A small network was shown many inputs. Here are its activations along a few directions, one row for each input.
Each table varies a few parts of the input and shows all the possible inputs, shuffled.
A made-up example of a description, with smaller parts first: line(4) and (point or (values(2) and ring(5)) or ring(11)).
Shared parts are said once, and a part with two or three values counts as separate values.
(in the rows, 100 means zero)

A family of inputs:
r1: [ 84,  86,  52, 115, 130, 115,  99, 114,  94, 101,  49, 122, 117,  95, 118,
  95]
r2: [127, 122, 131, 101, 107, 108,  77,  99, 143,  83, 135,  89,  94,  59,  87,
  99]
r3: [ 88,  86,  56, 111, 127, 122,  98, 109,  88, 105,  55, 117, 111, 110, 113,
 100]
r4: [116, 127, 129,  87,  87, 103,  77,  82, 128,  94, 143,  88,  81,  83,  78,
 112]
r5: [113, 131, 130,  82,  82,  90,  82,  73, 126,  89, 138,  89,  87,  78,  78,
 110]
r6: [128, 122, 130,  98, 103, 114,  76,  93, 136,  86, 141,  86,  88,  73,  80,
 103]
r7: [ 65,  95,  54,  95, 110,  99, 103,  97,  78, 104,  44, 124, 112, 116, 113,
 103]
r8: [129,  72, 174, 106,  44,  71, 137, 116,  75, 113, 176,  60,  79, 127,  89,
  90]
r9: [ 86,  39,  92, 117,  72,  82, 158, 131,  30, 128,  86,  95, 111, 167, 125,
  84]
r10: [ 74,  95,  59, 102, 123,  97, 107, 102,  87, 101,  45, 124, 118, 103, 118,
  98]
r11: [ 68,  93,  56,  99, 115, 111, 101, 102,  80, 109,  52, 118, 107, 124, 114,
 105]
r12: [120, 131, 135,  87,  99,  88,  85,  81, 136,  85, 135,  88,  94,  65,  85,
 103]
What is each input in this table made of?
> values(2) and (point or ring(5))
The inputs of r7 and r5 match in every part but the values(2) part. If r11 is changed in the same way as r7 into r5, which row does it become?
> r4

A family of inputs:
r13: [ 83,  81,  65, 106, 106, 110,  97, 121,  90, 106,  66, 129, 112, 114, 111,
  95]
r14: [ 96,  82,  66, 113, 117, 127,  96, 114,  89, 104,  69, 116, 107, 114, 107,
  99]
r15: [102,  96, 116,  93,  74,  95, 105,  97,  88, 110, 127,  91,  90, 125,  90,
 101]
r16: [107,  99, 119, 107,  89, 105, 103,  98,  99, 103, 130,  80,  85, 111,  94,
 102]
r17: [140, 157, 149,  81, 100, 113,  39,  79, 180,  70, 165,  94,  84,  32,  62,
 113]
r18: [106,  95, 115, 109,  85, 111, 102, 102,  94, 107, 131,  85,  84, 119,  90,
 104]
r19: [109, 103, 125, 107,  95, 102, 106,  95, 101,  98, 130,  75,  87, 104,  95,
  99]
r20: [109,  78, 110, 106,  76,  96, 111, 121,  87, 107, 118, 104,  98, 114,  97,
  95]
r21: [ 85, 112,  83,  90, 106,  94, 100,  80,  95,  96,  80, 102, 104, 103, 100,
 104]
r22: [ 85, 100,  74, 106, 115, 130,  87, 101,  93, 104,  80, 102,  92, 117,  98,
 109]
r23: [119,  83, 115, 111,  94, 106, 110, 115,  93, 105, 122,  90,  97, 107, 100,
  95]
r24: [ 91, 115,  84, 106, 127, 107,  96,  85, 106,  93,  81,  90, 101,  92, 104,
 102]
r25: [ 79,  93,  74,  91,  95, 101,  95, 102,  83, 107,  72, 126, 102, 116,  98,
 106]
r26: [ 84, 119,  88,  90, 112,  89, 103,  79, 103,  94,  82, 100, 106,  97, 106,
 104]
r27: [119,  87, 121, 110,  98,  99, 113, 110,  99, 101, 122,  86, 100, 100, 101,
  94]
r28: [102,  96, 120,  96,  75,  82, 110, 103,  92, 108, 122, 100,  95, 110,  94,
 101]
r29: [113,  89, 124, 101,  91,  81, 116, 112, 100,  99, 116,  90, 105,  90, 105,
  88]
r30: [115,  77, 111, 111,  89, 110, 108, 119,  91, 109, 123,  95,  97, 117,  95,
  96]
r31: [ 80,  99,  79,  89, 103,  96,  96, 100,  90, 103,  70, 121, 104, 106, 104,
 103]
r32: [ 88,  92,  76, 104, 115,  99, 103, 112,  98,  96,  64, 120, 118,  92, 114,
  93]
r33: [100,  97,  78, 111, 131, 107, 103, 101, 105,  95,  67, 103, 117,  86, 116,
  94]
r34: [ 81, 107,  78,  89, 104, 100,  96,  86,  92, 103,  82, 106, 102, 114, 101,
 105]
r35: [ 99,  93,  70, 113, 127, 111, 100, 104,  98, 100,  69, 108, 115,  94, 114,
  95]
r36: [106,  99, 126,  94,  77,  78, 111,  98,  95, 102, 119,  95,  95, 100,  97,
 101]
r37: [ 86, 106,  76, 105, 118, 121,  89,  94, 100, 102,  79,  98,  95, 107, 103,
 108]
r38: [113,  85, 120, 103,  86,  85, 115, 114,  95,  99, 116,  93, 102,  98, 102,
  89]
r39: [106, 102, 121,  95,  75,  91, 108,  91,  92, 103, 126,  86,  90, 113,  93,
 102]
r40: [ 78, 101,  74,  89,  98, 109,  94,  92,  86, 107,  80, 112, 101, 121,  97,
 108]
r41: [107, 108, 130,  92,  84,  82, 111,  86, 100,  97, 125,  79,  97, 100,  97,
  97]
r42: [111, 106, 129, 105,  97,  99, 106,  92, 105,  95, 128,  71,  90,  95,  96,
  98]
r43: [126, 172, 111,  77, 133, 129,  21,  71, 196,  65, 126, 119,  87,  13,  62,
 117]
r44: [ 89, 111,  79, 106, 122, 115,  92,  90, 102,  97,  79,  94,  98,  97, 104,
 105]
r45: [121,  90, 121, 110, 100,  93, 114, 105, 101,  99, 121,  82, 103,  90, 103,
  92]
r46: [ 87,  89,  69, 105, 111, 104, 100, 116,  92, 101,  65, 124, 113, 102, 115,
  94]
r47: [ 96,  89,  68, 113, 121, 120,  98, 109,  95, 102,  68, 114, 113, 103, 112,
  98]
r48: [104, 107, 126,  93,  79,  86, 109,  89,  98, 102, 126,  84,  94, 105,  96,
 102]
r49: [ 92,  96,  79, 102, 119,  94, 104, 108, 101,  94,  62, 113, 118,  82, 119,
  92]
r50: [112,  80, 114, 104,  81,  90, 112, 118,  91, 104, 116,  97,  99, 105, 101,
  92]
r51: [ 81, 105,  83,  91, 107,  86, 100,  94,  96, 101,  73, 118, 108,  97, 105,
 103]
r52: [106, 103, 130,  93,  82,  74, 112,  96, 100, 101, 119,  92,  98,  92, 100,
 100]
r53: [102,  89, 117,  93,  71,  89, 105, 109,  88, 113, 119, 103,  91, 118,  93,
 103]
r54: [ 84, 110,  90,  89, 111,  84, 102,  92, 101,  96,  70, 113, 109,  88, 108,
 103]
What is each input in this table made of?
> values(2) and (point or (line(4) and ring(5)))
The inputs of r46 and r50 match in every part but the values(2) part. If r22 is changed in the same way as r46 into r50, which row does it become?
> r18
The inputs of r37 and r16 match in every part but the values(2) part. If r25 is changed in the same way as r37 into r16, which row does it become?
> r53
Change only the ring(5) part in r21. List by row number the other rows that result.
> r32, r35, r44, r51
Change only the line(4) part in r20. List by row number the other rows that result.
> r29, r38, r50

A family of inputs:
r55: [ 97, 143, 129,  71,  91,  88,  77,  68, 123,  86, 122,  82,  76,  79,  86,
 115]
r56: [ 68, 105, 101,  84,  78,  76, 115,  81,  68, 112,  88, 113,  90, 141,  89,
 113]
r57: [110,  61, 116, 111,  70,  83, 136, 118,  64, 114, 106,  93, 108, 125, 113,
  91]
r58: [149, 100, 114, 125, 117, 140,  73, 121, 145,  85, 141,  92,  99,  64,  88,
  91]
r59: [108,  50,  75, 138, 106, 134, 114, 145,  68, 121,  95, 108,  94, 141, 109,
  92]
r60: [136, 100, 150, 107, 100,  85, 102, 111, 122,  91, 140,  86,  93,  64,  86,
  91]
r61: [ 95,  80,  57, 117, 142,  98, 117, 122, 103,  86,  40, 112, 144,  70, 138,
  72]
r62: [ 64,  89,  60,  98, 104, 138,  90, 104,  68, 120,  72, 105,  84, 156,  98,
 113]
r63: [110, 140,  97,  94, 109, 141,  45,  80, 147,  82, 119, 102,  83,  72,  75,
 119]
r64: [ 79, 128, 124,  68,  70,  62, 108,  67,  97, 105, 117,  91,  95, 111,  95,
 112]
r65: [120,  85, 141, 101,  75,  61, 133, 108,  95, 107, 139,  88, 111,  97, 101,
  86]
r66: [ 64, 120,  35,  86, 138,  92,  90,  75, 101,  90,  21, 128, 123,  80, 122,
 104]
What is each input in this table made of?
> values(2) and (point or line(5))
The inputs of r63 and r58 match in every part but the values(2) part. If r62 is changed in the same way as r63 into r58, which row does it become?
> r59
Change only the values(2) part in r66. List by row number the other rows that result.
> r61
Change only the values(2) part in r65. List by row number the other rows that result.
> r64

A family of inputs:
r67: [127,  96, 113, 103, 109, 101, 109, 106, 110,  98, 115,  94,  94,  90, 102,
  97]
r68: [107,  77, 107, 110,  97,  88, 118, 126,  91, 102,  99, 101, 108,  99, 114,
  87]
r69: [ 77,  98,  72,  97,  95, 106,  95,  93,  76, 115,  74, 112,  93, 130,  99,
 108]
r70: [110,  79, 100, 106, 112,  96, 114, 119,  90, 107,  98,  99, 103, 104, 109,
  97]
r71: [120, 100, 101, 100, 108, 120,  86, 105, 113,  99, 110, 103,  96,  97,  98,
 102]
r72: [ 98,  88,  88, 113, 114, 117,  96, 113,  95, 108,  94, 100, 101, 109, 103,
  98]
r73: [ 97, 132, 120,  98,  88, 102,  84,  78, 121,  88, 124,  90,  86,  89,  83,
 109]
r74: [ 78,  95,  77,  97,  88, 105, 106,  97,  78, 109,  76, 113, 101, 128, 103,
 105]
r75: [ 77,  91,  83,  91,  95,  94, 115,  97,  75, 110,  80, 102, 104, 130, 109,
 100]
r76: [125,  90, 121, 105, 100,  93, 114, 111, 109,  93, 117,  89, 103,  84,  98,
  86]
r77: [121,  96, 104, 105, 108, 110,  94, 105, 109,  96, 114,  90,  98,  89, 100,
  99]
r78: [ 81,  89,  90,  96,  96,  85, 128,  96,  75, 111,  85, 100, 106, 130, 111,
  96]
r79: [104, 120, 134,  86,  87,  86, 101,  83, 116,  90, 129,  85,  97,  84,  85,
 102]
r80: [103, 123, 124,  93,  84,  91,  88,  82, 117,  90, 127,  90,  90,  83,  82,
 106]
r81: [ 80,  84,  97,  96,  86,  74, 131, 104,  69, 102,  85,  99, 108, 121, 112,
  90]
r82: [110, 103,  95, 111, 103, 128,  76, 103, 114,  91, 108,  97,  88,  89,  92,
 102]
r83: [ 73, 120,  44,  92, 143,  93,  77,  92, 121,  83,  24, 140, 135,  55, 121,
  98]
r84: [ 96,  91,  88, 116, 108, 127,  85, 113,  96, 106,  88, 109, 100, 110, 101,
 101]
r85: [103, 129, 114,  92,  91, 105,  72,  77, 119,  97, 122, 102,  89,  95,  79,
 117]
r86: [102,  85,  87, 115, 108, 106, 106, 115,  94, 108,  99,  97, 100, 102, 107,
  98]
r87: [113, 114, 140,  80,  82,  72, 107,  86, 114,  98, 132,  89, 101,  82,  95,
 101]
What is each input in this table made of?
> point or (line(4) and line(5))

A family of inputs:
r88: [ 78,  78, 111,  98,  68,  61, 140,  93,  59, 109,  92,  92, 102, 131, 106,
  97]
r89: [ 85, 142,  92,  82, 118,  86,  84,  67, 125,  87,  79, 111, 106,  70,  96,
 111]
r90: [104,  70,  82, 121, 112, 113, 109, 134,  87, 110,  83, 113, 108, 106, 119,
  89]
r91: [133,  89, 181, 104,  56,  85, 123, 104,  94, 111, 192,  52,  74, 118,  84,
  97]
r92: [111,  86,  75, 115, 123, 122,  88, 123, 105,  91,  74, 118, 111,  81, 107,
  91]
r93: [ 84, 137,  67,  81, 119, 117,  65,  65, 115,  90,  72, 108,  93,  87,  88,
 118]
r94: [136, 108, 170,  96,  68,  88, 100, 103, 122, 103, 192,  73,  78,  91,  77,
 100]
r95: [ 80,  80,  94,  97,  77,  91, 125,  92,  55, 120,  92,  96,  94, 154, 101,
 104]
r96: [ 93,  85,  71, 107,  98, 121,  98, 114,  84, 111,  87, 111, 102, 127, 102,
 103]
r97: [144, 149, 153,  92,  97, 109,  66,  72, 162,  78, 175,  68,  77,  51,  64,
 109]
r98: [ 79, 114,  80,  77, 104, 106,  82,  88, 100, 101,  79, 116,  93, 107,  92,
 111]
r99: [110, 100,  97,  97, 114,  88, 102, 105, 113,  83,  82, 111, 118,  71, 110,
  87]
r100: [104, 121,  92,  99, 137,  98,  90,  87, 133,  82,  78, 104, 115,  59, 111,
  98]
r101: [ 80, 103, 102,  84,  84,  68, 115,  96,  86, 102,  89, 109, 102, 105, 110,
 101]
r102: [ 83,  69,  85, 114,  89, 119, 122, 118,  59, 119,  88,  91,  96, 156, 114,
  98]
r103: [ 77,  96,  86,  85,  90,  97, 101,  94,  82, 116,  88, 112,  92, 130, 101,
 110]
r104: [ 88, 101,  69, 102, 114, 130,  79, 108, 104, 101,  81, 115, 104, 105,  95,
 104]
r105: [ 99,  82, 102, 107, 101,  78, 120, 117,  94, 104,  92, 104, 117,  95, 119,
  85]
r106: [ 87, 117, 100,  81,  92,  77,  94,  85, 106,  88,  82, 120, 106,  82,  96,
 105]
r107: [141, 124, 165,  91,  73, 100,  77,  93, 142,  85, 179,  79,  77,  65,  68,
 103]
r108: [ 99,  67, 113, 112,  93,  74, 148, 117,  65, 108,  93,  84, 112, 123, 127,
  79]
r109: [ 97,  51,  91, 131, 103, 106, 133, 136,  62, 120,  85,  90, 106, 132, 116,
  85]
r110: [ 95, 124,  59, 107, 131, 139,  63,  87, 121,  92,  74, 112, 103,  90,  91,
 114]
r111: [113, 108,  64, 119, 143, 130,  75, 102, 122,  87,  70, 111, 112,  66, 104,
 101]
The inputs of r110 and r102 match in every part but one. If r111 is changed in the same way as r110 into r102, which row does it become?
> r109
What is each input in this table made of?
> line(4) and (point or ring(5))
Start at r103 and move only the ring(5) part, one step at a time. The first step leads to r101. Which rows follow, in order?
> r105, r90, r96
